[[126  96 122 103 111 108  82 120  84  80  98]
 [131  98 107 137 118 104 148 157 141  85 127]
 [127 113  93 140 136 105 120 136 136  80 127]
 [125 105  95 140 111 127 160 142 113  80 129]
 [ 68  81 107 140 100 104  84 140 109  71  96]
 [119 110  99 140 139 103  96 122 141  80 117]
 [ 56  76 108 140  98  81  80 120  81  73  93]
 [134 109  99 140 134 105 136 140 144  80 131]
 [ 55  75 114 159 109 104  83 140 109  80  97]
 [ 56  78 114 140 131  85  96 140  79  80  97]
 [ 61  77 107 140 111  93  96 140 101  54  96]
 [ 78 125 131 105 107 104 108  95 109  80  95]
 [ 78  96 107 151 109  61  96 142  82  67  90]
 [ 76  96 119 161 111  90  96 138  87  98  97]
 [127  96 107 128 111 104 148 159 135  89 122]
 [ 78  96 105 140  87  90  85 140 109  58  86]]
Report the entry directly above 89.
A: 98
The first entry of the largest entry's row: 76
The entry in the top-left corner -> 126
Report the fourth entry in reading order.
A: 103
The entry just left of the smallest entry is 101
Report the last entry, reading row by row.
A: 86
The top-right entry -> 98
Report the fifth-last entry, reading row by row.
A: 85
The entry just right of 135: 89
The bottom-left entry -> 78
The smallest entry in the last row is 58
The largest entry in the first column is 134
Report the entry directly below the smallest entry.
A: 80
Report the entry just left of 101.
A: 140
Report the fourth-last entry, reading row by row.
A: 140
Report the 3rd entry on the main diagonal.
A: 93
Report the last entry in the row that holds the smallest entry.
A: 96
The entry directly below the largest entry -> 128
Report the smallest entry in the first column.
A: 55
Report the 2nd entry, reading row by row.
A: 96
The first entry in the row that holds the smallest entry is 61
The third entry on the diagonal from the top-right corner is 136
Report the entry just right of 89.
A: 122
The smallest entry in the first row is 80
The entry just right of the largest entry is 111
The third entry from the end, reading row by row: 109
The fifth entry, reading row by row is 111
The smallest entry is 54
Report the entry directly below 139.
A: 98
Report the second largest entry.
A: 160

W = 156, 97, 89, 114, 72, 88, 118, 91, 102, 85
What is the entry just right of the largest entry?
A: 97
The entry just left of 88: 72
What is the entry just right of 118?
A: 91

[[101 102 161 104 102]
 [ 52  94  46 112  80]]
Rows and columns are numbered from 0.
Find the bottom entry of the column that holds the smallest entry.
A: 46
Find the entry in row 1 and column 0.
A: 52
Find the entry in the bottom-right corner.
A: 80
Find the entry just right of 52.
A: 94

A =
[[ 49 140  66  82 135 129 124  80 105  59 100 120 129]
 [ 64 140  62  73 114 126 110  77 111  57  90 139 138]
 [ 43 136  61  89 140 128 126  81 103  61 100 123 127]
 [ 57 142  62  75 128 125 121  80 107  56  92 132 131]
 [ 51 133  63  83 131 128 119  80 104  57  94 128 128]
 [ 71 139  68  72 116 123 114  74 110  61  89 142 140]
 [ 53 140  70  83 129 125 122  78 105  58  92 130 129]
 [ 68 140  66  77 116 126 112  75 107  56  89 135 138]
 [ 61 136  61  74 121 127 119  78 105  60  90 129 133]
 [ 45 131  66  91 142 129 124  83  98  63 101 118 124]
 [ 55 136  67  72 125 125 117  75 108  62  89 137 136]]
Which number is the last entry, reading row by row?
A: 136
The 1st entry in reading order: 49
The fourth entry, reading row by row -> 82
The entry directly below 101 -> 89
The third entry on the main diagonal -> 61
The bottom entry of the column that holds the smallest entry is 55
Which number is the 4th-last entry, reading row by row?
A: 62
The third entry, reading row by row: 66
The smallest entry in the last column: 124
Which number is the second entry on the diagonal from the top-right corner?
A: 139
Which number is the entry just right of the centre entry?
A: 74
The entry directly below 60: 63
The entry just right of the smallest entry -> 136
Which number is the 3rd entry on the diagonal from the top-right corner?
A: 100
The top-right entry: 129
Which number is the smallest entry?
A: 43
The largest entry in the first row -> 140
The 5th entry, reading row by row -> 135
The largest entry in the last row is 137
Which number is the entry at the centre?
A: 114
Which number is the 5th entry from the end, reading row by row?
A: 108
The 2nd entry on the main diagonal is 140
The largest entry in the first column is 71
Which number is the entry directly above 45?
A: 61

m =
array([[ 79,  89,  99,  86,  93,  96,  99,  95, 119,  67, 106, 105, 110,
        120,  94,  96],
       [137,  89, 118,  96,  63,  91,  67,  83,  94, 122,  39,  45,  96,
         92, 129,  73]])
Report the entry just left of 93.
Answer: 86
Report the entry just right of the largest entry.
Answer: 89
The entry just left of 119: 95
The entry just left of 106: 67
The entry just left of 95 -> 99
The entry just right of 83 -> 94
The entry just left of 91 is 63
